A small network was trained on made-up records. Each row is its average activation on records with the value named, seen along a few directions.
Related values have similar rows: they may be neighbours, one step apart, or belong to one group.
In the rows, 500 means zero.
Strong random noise was added to every row along 15 fixed directions; ignore it. To show where, here is one row again and again, with new noise each time:
[507 598 515 645 458 579 187 504 382 565 682 296 610 510 378 366 493 413
 554 440 399 432 555 327 442 496 650]
[485 579 491 563 511 503 411 494 516 517 616 296 512 621 498 442 519 507
 531 462 527 498 426 438 426 450 587]
[730 635 608 443 660 241 318 467 152 663 435 593 364 645 630 552 460 421
 335 421 470 395 507 344 483 524 581]
[502 575 688 522 546 564 516 571 570 477 595 279 529 606 576 383 456 539
 432 325 628 520 411 537 560 379 437]
[743 719 445 381 532 461 509 493 448 720 406 540 376 557 606 413 520 417
 447 337 719 562 545 235 496 616 431]
[634 499 266 498 498 525 114 524 365 555 589 453 461 722 509 441 516 371
 544 543 268 450 682 434 485 525 557]
[543 477 263 512 502 324 526 414 390 473 497 540 364 563 406 456 557 609
 579 662 527 558 555 569 471 575 674]
[585 669 558 712 668 390 497 499 590 530 471 504 314 588 458 571 535 457
 384 442 492 647 436 372 334 570 601]
[327 222 494 497 390 418 523 452 350 317 650 482 583 507 370 456 411 274
 536 613 542 258 576 623 561 471 755]
[583 855 668 356 634 348 483 516 167 450 520 386 710 293 437 569 610 293
 427 456 600 611 465 303 501 633 677]
[551 632 310 465 345 642 522 589 646 649 503 397 556 504 582 403 481 811
 760 456 527 484 476 463 462 578 316]
[634 548 622 607 408 430 449 546 560 485 477 480 409 611 465 372 389 743
 387 396 368 483 550 612 522 379 429]
[603 494 427 545 680 441 519 543 327 516 415 672 402 453 583 589 494 528
 523 615 496 524 572 557 518 681 518]
[345 419 265 452 492 631 599 481 381 506 522 423 671 531 430 538 478 478
 668 545 503 305 471 519 489 369 462]
[448 484 523 494 479 616 445 596 577 603 683 347 425 501 441 360 577 294
 697 438 673 683 543 386 545 548 479]
[503 442 294 502 477 488 561 343 523 458 424 599 458 386 476 445 565 689
 474 719 595 601 522 637 525 603 595]
[280 413 373 711 611 615 311 505 656 413 639 465 503 438 359 452 563 729
 630 610 354 676 474 756 570 632 566]


Field Fas:
y6: [575 414 579 550 375 535 592 564 425 392 499 393 504 465 364 357 488 651
 556 547 396 578 681 594 580 282 434]
y9: [423 567 560 505 395 544 533 432 488 503 524 401 665 293 471 511 551 640
 535 631 542 525 355 477 393 394 529]
y4: [345 402 336 429 745 640 480 504 481 538 549 478 542 614 727 598 565 361
 615 511 660 482 328 523 533 547 486]
y1: [513 644 541 374 383 406 637 519 499 366 490 490 635 275 423 396 559 472
 526 421 639 563 609 442 589 739 604]
y5: [368 470 276 596 645 368 418 272 389 553 528 506 486 680 467 473 449 575
 386 406 581 222 351 464 468 552 736]
y11: [438 399 483 476 583 524 584 526 482 607 502 562 407 451 642 464 515 701
 718 513 659 519 443 537 600 632 471]
y2: [623 793 327 288 466 503 396 638 547 423 475 399 681 700 590 417 467 609
 530 151 460 416 528 435 625 613 411]
y7: [605 467 292 596 520 463 570 359 419 405 538 366 464 660 574 415 479 562
 411 630 672 339 516 484 373 512 736]
y3: [346 352 435 508 540 425 426 505 436 559 572 555 488 596 536 709 464 542
 670 561 328 325 366 569 410 506 507]
y13: [631 592 432 435 367 411 408 454 470 647 402 579 477 536 516 606 515 604
 552 511 277 417 540 287 359 493 460]
y8: [461 389 755 395 262 413 416 490 640 403 644 284 536 469 678 477 564 636
 582 700 458 536 413 610 471 440 587]
y12: [334 331 566 113 429 336 258 329 343 540 615 419 520 632 525 606 676 297
 428 725 337 576 398 599 537 187 508]
y10: [467 449 496 373 352 375 672 385 380 578 431 559 513 383 521 549 529 583
 635 620 639 435 376 457 450 367 539]
The values of Fas form a line.
List every value one step from y10, in the order listed.
Answer: y4, y2
List every value one step from y3, in the order listed.
Answer: y9, y5
List every value one step from y12, in the order listed.
Answer: y7
List every value one step from y8, in the order listed.
Answer: y1, y13
